These are the activations of a small neural network, seen along a few directions. Each row is one input.
In each table, some parts of the input vary, and every possible input appears once, in random order.
A made-up example of a description, with smaller parts first: line(4) and (point or ring(11) or (values(3) and ring(5))).
Shared parts are said once, and a part with two or three values counts as separate values.

Other details of the inputs vary at random and push rows far along three fixed directions, the same in every table; ignore that.

Rows:
r1: [ 16 -45 -34   9  -1  30  10  23 -11   5  14 -26]
r2: [-29 -13   5  19 -24 -12  24  -2 -10  -9 -12 -18]
r3: [ 13  11  -2 -10  40  21  35  45  16 -15   1 -14]
r4: [ 22  11  23  -2  14   3 -20 -11  37   7  -1  17]
r5: [ 18 -33 -35  -4 -31  -5 -32 -26  -9  10  23  15]
r6: [ 22 -39 -42 -11 -35 -15 -26 -11 -20  17  24  21]
r7: [ 26  12  24  -8  13  -7 -14   3  30  12  -1  27]
r8: [-42  11   9  21   2 -16  23  -2 -19 -14 -20 -18]
r9: [-41  10   8  15   0 -19  30  -8 -12 -15 -18 -18]
r10: [-16  28  16  -4   5 -15 -26 -28   0  13 -17  15]
r11: [-23  12  13  13 -25 -20  38  15 -11 -11 -26  -5]
r12: [ -3  26  12  -8   5 -36 -15 -20   5  12 -14  24]
r13: [  8   4  14   1  22  49  21  40  20 -12  -2 -16]
r14: [  8 -32 -49 -21 -18 -25 -34  -9 -21  11  29  11]
r15: [ -9 -45 -29   3 -28  -9  21  23 -23   5   6 -22]
r16: [ 29 -32 -41 -29  11   5 -38   1   3   3  40   9]
r17: [ 13  14  24  -1  12  23 -20  -9  15  -3   8  34]
r18: [-11   8   1   9  24   8  32   1   0 -12  -9 -12]
r19: [  8 -10  19  14  33  37  22  38  22 -15   6 -17]
r20: [ 36 -22 -37 -17  25  15 -44   1  12  22  23  -6]
r21: [ 16 -16   9  -1  31  47  15  37  23  11  -4 -28]
r22: [ -1  11 -21 -16 -12  -2 -43 -19  -9   2  10  18]
r23: [ -9   7   3   1  24   3  35   8  -4 -12 -11  -6]
r24: [-16 -18 -44   0 -17  -5  15   4 -21  -3  -4 -35]
r25: [ 24  19  18 -10   3   4 -16   2  27 -13   6  31]
r26: [-29  13   4  10   1 -24  42   1 -24  -7 -23  -2]
r27: [-17  28  12   0   3  -8 -19 -32 -10  -3  -6  30]
r28: [-11 -19   3   6 -36   0  14   1 -28  11  14 -31]
r29: [  2  15  10 -10  21 -12   0  -6  13   6 -14   3]
r30: [ -6  12  26   1 -16 -24 -15 -20   7 -10  -1  34]
r31: [ -9   6  19  11 -33  -6  16 -17 -27  10   2  -8]
r32: [ 12  -3  10   8   7   6 -13   2  15  12  -7  -2]
r33: [-38   6  24  16 -24 -10   5 -11 -15  -6 -17   4]
r34: [ -1 -32 -33  -1 -54   5  12  10 -39  18  14 -48]
r35: [ -5 -11 -22   3 -44 -17 -15 -18 -10   0   0   1]
r36: [ -1  20  16 -10  28  12 -27  -8  14  -9  14  24]
r37: [-10   1   9   7 -23 -19   7 -18 -12  -4 -11  19]
r38: [ 13  23   8   0  32   8 -20 -14  12  -9  10  28]
r39: [ -1  17   9  -2  22  -8  -3 -13  17   5 -12  -3]
r40: [ 12  31   5  -4  23   6 -26  -4  17 -14   7  20]
r41: [ -4  27  18  11 -20 -14 -24 -17   5 -10  -8  26]
r42: [-23   2  21  13 -15 -21  32   1  -4   6 -37 -16]
r43: [ 25   3  33  -1  23  36  29  29  20  16   5 -36]
r44: [ 28 -20 -35 -21  31  33  13  40  12  -8  18 -25]
Each input here is: values(4) and (point or (values(2) and line(5))).
Q: The inputs of r27 and r36 match in every part but the values(4) part. If r6 is changed in the same way as r27 into r36, which row does it become?
A: r15
Q: The inputs of r7 and r11 match in every part but the values(4) part. If r12 is changed in the same way as r7 into r11, which row does it become?
A: r3
Q: Change only the values(4) part in r31. List by row number the other rows that result.
A: r28, r34, r43
Q: Change only the values(2) part in r30. List by row number the other rows that result.
A: r16
Q: Change only the line(5) part in r23. List by row number the other rows that result.
A: r18, r26, r27, r38

Rows:
r45: [ 21 -21  -8  -7  -8  17  -2  14  13  -4  28   0]
r46: [ 18  28  37  -6   9  13 -11  -7  27  -9  21  24]
r47: [-26   4  -2   2  -5 -17 -14 -27  -4  -5  -6  12]
r48: [-13  11 -12  -5 -11  -8   9 -17 -22  -9  -5   2]
r49: [ -3   1  -8   5 -17 -23  -5 -10 -18   2   4 -15]
r50: [  0  -6  -8  11   6   5 -21  -5   6   0   9  -2]
r51: [ 29 -26 -29 -19  11  17   7  27  -9  22  20 -19]
r52: [-10 -25   2   7  18  11  36  41  -4  -4  -9 -28]
r53: [  0   5  15  -5  13   1  18  18  -8   0   5 -13]
r54: [-15 -23 -11   9  -4  -6  34  24 -16  12 -23 -20]
r55: [ -6  31  -1 -21   1  -1 -21   4  21 -11 -15   4]
r56: [-19  15  -1   0   5   5  12 -15 -12  -7 -11  -3]
r57: [-24  -6 -20   3 -16 -12 -11 -29 -22  -2 -14   8]
r58: [  9 -12 -17  13   4  13  -3  10   1  -9  -1   1]
r59: [ 13   7  36   1  10   2  -9  -2  32 -10   1  23]
r60: [ 32 -23 -22 -17  38  23   5  24  29   2   8  -1]
r61: [  4  -1 -14  13  -5   6  15  12  -9 -12  -1  -7]
r62: [-14 -10  -5  17 -14 -24   0  -4  -8  -4 -12  -8]
r63: [-14  44  49   6  23  -7  20  -4   6   7 -25  12]
r64: [  4 -27 -29   9  -6   2 -12   8   0  -2  13  -8]
r65: [ 13  -8 -22 -19  14  13  -3   5   4  -5  28  -6]
r66: [-19 -21 -22   2  -2  -4  12   5  -4 -10  -2  -9]
r67: [-21  12  11  11 -11  -7  30  11 -22 -11 -17   5]
r68: [  9 -22  -3   1 -10  11 -12   3  14  -2  15   8]
r69: [ 15 -26  -7   1  -6   8  10  12  12  11  -5  -6]
r70: [-17  15  42  10  31   4  20  15   9  -6 -19  -3]
r71: [ 21 -26 -15 -14  38  21   5  26  26 -10  13  -9]
r72: [-22  11  18   1  -7 -21  -3 -13 -19   9  -6  -1]
r73: [ 23 -30 -14 -10   9  42  -5  17  12   9  33 -23]
r74: [  6   7  25   2   2   9 -27 -17  24  -1  10  24]
r75: [ -1  15  12  -4  25  -4  -1 -13  19   3 -17  14]
r76: [-11  -2 -13   1  -5  -6  -3 -14  -5 -13 -11  19]
r77: [-14   6  -2  -9  -3 -21 -13 -28  -9   3   0   1]
r78: [  1 -16 -32 -10 -12 -19  14  -1 -11   6  -4  -6]
r79: [  6 -13 -23 -18  -2 -10  -4  -6 -10   1  16 -12]
r80: [ 25  25  36  -8  17  12 -12 -13  31  12   3  21]
r81: [-17  -2 -19  10 -28 -19 -24 -27 -23  10   9  -7]
r82: [ 16  12  41  -2  19  10 -21 -10  34  -3   4  21]
r83: [ -3  -4   9   3  20   7  14  14   2  14 -16  -6]
r84: [  6  10 -14   5 -17  -5 -14 -15 -18  -2   7   5]
r85: [  0  13 -26  -9 -33 -14 -47  -4   1   4  -6  -3]
r86: [-19  18   4  -7  -5   7   8  34   0  -2 -24 -22]
r87: [-19  -6   4   6  14  19  29  24 -13   3   2 -30]
r88: [  7   8  35   3   6   4  24  15  20 -14  -1  -1]
r89: [ 12   8 -12   0 -13 -20 -10 -14  -9  14   1   0]
r90: [  9 -10 -20   5  -7 -14 -27 -18  -2  20  -4   3]
r91: [ 16 -23 -29   5  -5  -7 -11   3   2  13  -1  -3]
r92: [ 10  18  -3 -17   2 -19  -9 -22   2   6   1  18]
r93: [-35  22  23  10 -12 -18  28   1 -24  -5 -11  -6]
r94: [ 31  29  35 -11  12   7  -6  -8  29   6   6  24]
r95: [ 21  22  22  -7  -6  13 -16 -16   9  -5  13  28]
r96: [ -2  13  13   2  16  21  31  23 -12  -8  -3  -8]
r97: [ -2   0  12   3  22  17  34  39   6 -13   7  -8]
r98: [ 15  -5  12  -9  -3   6 -21 -13   9  10  17   0]
r99: [-16  15   6  -5  11  -1  -2 -16   3  -6   4   2]
r100: [-32  -2   7  18   1   8  29  11 -24  -2 -27 -14]
r101: [-29  -7  11  14  11  10  26  20 -10  -1 -12 -20]
r102: [ 24 -34 -26   0  21  20 -18  16   9   7  19 -24]
r103: [  6  15  -1   3  -4  -6 -16 -10  -1  -4  18   5]
r104: [  9 -20 -36   4 -26 -22   0  -1 -17  14   0 -11]
r105: [  6   8  -4   7  -7 -11 -14  -4   5 -10  15  14]
r106: [ 30  -5  13 -13   9  18  -3   9  17   0  24  -5]
r107: [ -6  -1 -14  14 -15  -7 -29 -25 -14   2  -6  12]
r108: [ 31   9  19  -4  12  30   3  13  25 -14  14  22]
r109: [-22  -1   5   4 -26 -36   8  -3 -26   0  -8   3]
r110: [  6 -13  -4   4 -25   3 -17 -13  -1  -2   0  22]
r111: [ -5  10  -5 -13 -44  -8 -34  -6   4   5 -11   0]
r112: [ 12 -21 -10  -1 -19   0  24  13  -1  10  -3 -15]
r113: [  9   1 -19   0 -15 -19 -29 -27 -10  24   3   2]
r114: [  7   3   8 -11  28   0 -21 -12  21  -5   5  14]
r115: [ 10  15  31   5  11  24 -13 -11  21  -7  -3  25]
r116: [-12   2 -16  -9 -11 -22  -4 -28 -14  17 -10  -2]
r117: [-12  10  17   7   5 -10  45  24  -7   1 -23  -7]
r118: [ 21 -29 -28  -4  15  20  -8  16  -1  11  23 -36]
r119: [ -1  14   9 -10   3 -25  -5 -14   8 -14   2  21]
r120: [-35  28  30  16   4   3  32   1 -22  -5 -27  -5]
r121: [-31  17  33  17   6 -10  21   9   1 -13 -19  12]
r122: [ 15   1   4  -5  -7  22 -19 -15   2   6  13  10]
r123: [ -5 -26 -32  -6   3   8  28  23  -6 -11  12 -25]
r124: [  6  -3  -9   4 -16 -26 -14  -7  -5  -3   8   4]
r125: [  4 -11   4   2 -13  -3  -9 -14   5  19 -10   2]
r126: [-30  -5   5  19  -4   3  38  20 -22  -9 -28  -9]
r127: [ -7   1 -22   9 -24  -7 -23 -26 -27   8   2  -1]
r128: [  3  12  -5  -6   6   1   6  -4   2 -18   1  20]
Q: Describe the family of inputs behind these rows.
A: values(4) and (point or (line(4) and ring(5)))
Q: The inputs of r123 and r45 match in every part but the values(4) part. If r47 is changed in the same way as r123 into r45, which row does it become?
A: r74
Q: Change only the line(4) part in r84. List by row number the other rows that result.
A: r49, r89, r103
Q: Start at r52 and move only the ring(5) part, one step at a time. The first step leads to r70. Which rows follow, in order?
A: r72, r53, r109
Q: Change only the values(4) part in r55. List by row number the other rows that result.
A: r85, r86, r111

Rows:
r129: [  5  21   6  -6 -18 -18 -15 -25  -8  11   8  22]
r130: [ 17 -43 -31  -7   1  28 -10  13  -4   2  37 -13]
r131: [-18 -22 -14   6 -32 -17  22   8 -10  -1 -19 -21]
r132: [-23   4 -21  -5  -2 -15  26   3 -26  -2 -10 -23]
r133: [ 10   6  13  -2   6  -7 -37 -24  11  13  12  19]
r134: [-26  -6 -20   8   3   0  17   5 -21 -16  -7 -14]
r135: [ 32  -3   0 -21  11   8 -18  -3   8   7  32   7]
r136: [ -5  24  39  12  32  20  24   6  22   0 -19  -5]
r137: [-23 -11 -26   4   8  -6   8   0 -15   6 -16 -27]
r138: [  5   4  14   0 -11 -29 -22 -22   8   4   7  35]
r139: [  5  11   6   1 -17  -5 -36 -17   4 -13  11  25]
r140: [  7  16  38  11  27   8  35  16  21 -13 -20   8]
r141: [-12  14   9   5 -29 -14 -29 -27 -12  -5  -1  32]
r142: [ -6  24  35   9  23  16  16  13  28  -8 -20 -14]
r143: [ -6  15  10   1 -17 -16 -36 -29  -1  14 -10  22]
r144: [  1  24  24   2  52   5  30  23  30 -23 -18  10]
r145: [-18 -21 -14  13 -29 -18  24  10 -22   6 -22 -16]
r146: [ 41 -20 -25 -26  13  34  -9  27   8  12  31 -11]
r147: [-30 -17 -13  17 -31  -2  23  -4 -33  -1  -9 -17]
r148: [ 43 -21 -30 -23   9  29 -13  29  12   7  35 -19]
Q: The inputs of r134 and r144 match in every part but one. If r141 is changed in the same way as r134 into r144, which row does it become?
A: r145
Q: Describe the family of inputs behind these rows.
A: values(4) and (point or line(4))
Q: Change only the values(4) part in r133. List by row number the other rows that result.
A: r130, r135, r138
Q: Change only the values(4) part in r129. List by row number the other rows that result.
A: r136, r140, r147
